These are the activations of a small neural network, seen along a few directions. Each row is one input.
Each table varies a few parts of the input and shows all the possible inputs, shuffled.
A made-up example of a description, with smaller parts first: one of 2 separate values, together with either a single point or one of 9 places around a ring or (one of 5 places around a ring, together with one of 6 places along a line).
Shared parts are said once, and a part with two or three values counts as separate values.
In the rows, zero is written as 128.

Other details of the inputs vary at random and push rows far along two fixed directions, the same in every table; ignore that.
To show where, the next rows are all for the same input, with only those details redrawn:
[120 149 139  99 120 113 124 150 131 147 124 102 136]
[172  95 158 207 163 187  53  77 163  89 173 167  92]
[134 114 160 138 195  71 153  94 130  70 169 151  91]

Table:
row 1: [118 133 103 115 115 122 156 139 119 141 107 125 129]
row 2: [116 146 116 103 106 117 140 122 118 142 112 116 146]
row 3: [130 147 123 106 108 115 134 138 120 137 100 103 164]
row 4: [117  93 111 119 106  96 131 144 126 143 123 130 159]
row 5: [165  89 151 202 166 195  57  67 161  83 157 170  99]
row 6: [108 129 112 114 127 128 157 144 125 141 113 121 122]
row 7: [160 128 137 172  91 230  24 131 164 163 131 121 135]
row 8: [141  60 133 170 161  56 151  98 107  56 167 160 115]
row 9: [130 104 136 147 186  86 172  96 111  61 140 187  87]
row 10: [133 106 124 144 183  88 178  74 116  69 161 167  99]
row 11: [124 147 116 113 104 117 145 125 113 142 109 110 158]
row 12: [113 135 119 120 122 120 154 154 130 144 129 119 118]
row 13: [105 134 124 108 129 131 145 154 116 134 104 138 122]
row 14: [147 120 124 173  87 241  39 109 157 161 123 130 136]
row 15: [122 147 123  97 111 116 128 135 125 138 102 109 152]
row 16: [156 120 118 180  88 242  49 127 159 167 146 130 129]
row 17: [111 134 113 103 123 132 153 134 121 143 125 117 133]
row 18: [127 133 104 124 114 121 160 141 113 142 103 119 140]
row 19: [126 137 116 118 113 125 150 152 106 135  95 136 140]
row 20: [115 147 133 105 113 115 138 139 126 149 133 109 131]
row 21: [127 140 103 115 112 124 156 130 110 143 115 115 153]
row 22: [123 109 151 151 196  81 171 113 120  64 161 181  75]
Describe the family of inputs behind these rows.
> either one of 2 separate values or (one of 4 places along a line, together with one of 5 places along a line)
Which of the alternatives is row 21?
> one of 4 places along a line, together with one of 5 places along a line

Table:
row 23: [129 131 101 107  42 138  87 143 121 187 122  79 213]
row 24: [148 145 172 155 143 166  68  77 162 121 176 135 112]
row 25: [101 133 154  59 158   9 174 180 136 123 139  71 128]
row 26: [117 125 145 152 148 205  94  88 143 109 151 150  75]
row 27: [ 72 106  92  77 114  37 223 128  81 117 108 110 144]
row 28: [180 133 118 195 132 179 109  83 127 107 141 154 115]
row 29: [174 119 138 186 141 177  85  99 123  83  94 177 126]
row 30: [ 93 133 154  69 146  13 173 204  96 106  97 129 130]
row 31: [129 153 139 105  54 134  77 201 140 193 134  67 167]
row 32: [138  94 158 154 200  30 184 115 115  58 202 169  69]
row 33: [168  75 100 201 109 167  79  71 134 113 164 169 140]
row 34: [113 168  90 113  64 186 138 159 106 172  68  82 149]
row 35: [137 136 162 153 158 180  55 104 148 100 121 177 102]
row 36: [145 184 118 110  64 155 110 150 115 184  96  68 184]
row 37: [165  59 127 191 113 168  61  87 131  87 111 194 149]
row 38: [151 118 158 140 230  47 190  60 126  44 152 131  99]
row 39: [ 70 176 120  38 174  87 236 157 115 139 121 137  97]
row 40: [125 139 165 118 216  58 188  67 122  62 191 170  66]
row 41: [ 80 109  74  78 131  47 247 144 101 139 102 143 144]
row 42: [142  85 124 199 149 198 102 154 153 139 153 177  82]
row 43: [122 176  71 115  80 203 157 177 126 193  65 113 149]
row 44: [110 182 149  66 105 157  76 148 170 195 105  58 151]
row 45: [167  61 125 182 142 164  55  66 163 106 157 131 152]
row 46: [ 96 131 117 111  60 167 104 209 119 193 104  81 131]
Describe the family of inputs behind these rows.
> one of 4 separate values, together with either a single point or one of 5 places along a line
The inputs of row 43 and row 41 match in every part but the choice among 4 separate values. If row 29 is changed in the same way as row 43 into row 41, which row does it become?
> row 37
List by row number the other rows that have the choice among 4 separate values in common with row 24.
> row 26, row 35, row 39, row 40, row 44
Change only the choice among 4 separate values in row 24. List by row number the other rows that result.
> row 23, row 31, row 36
Change only the choice among 4 separate values in row 25. List by row number the other rows that result.
> row 38, row 44, row 45
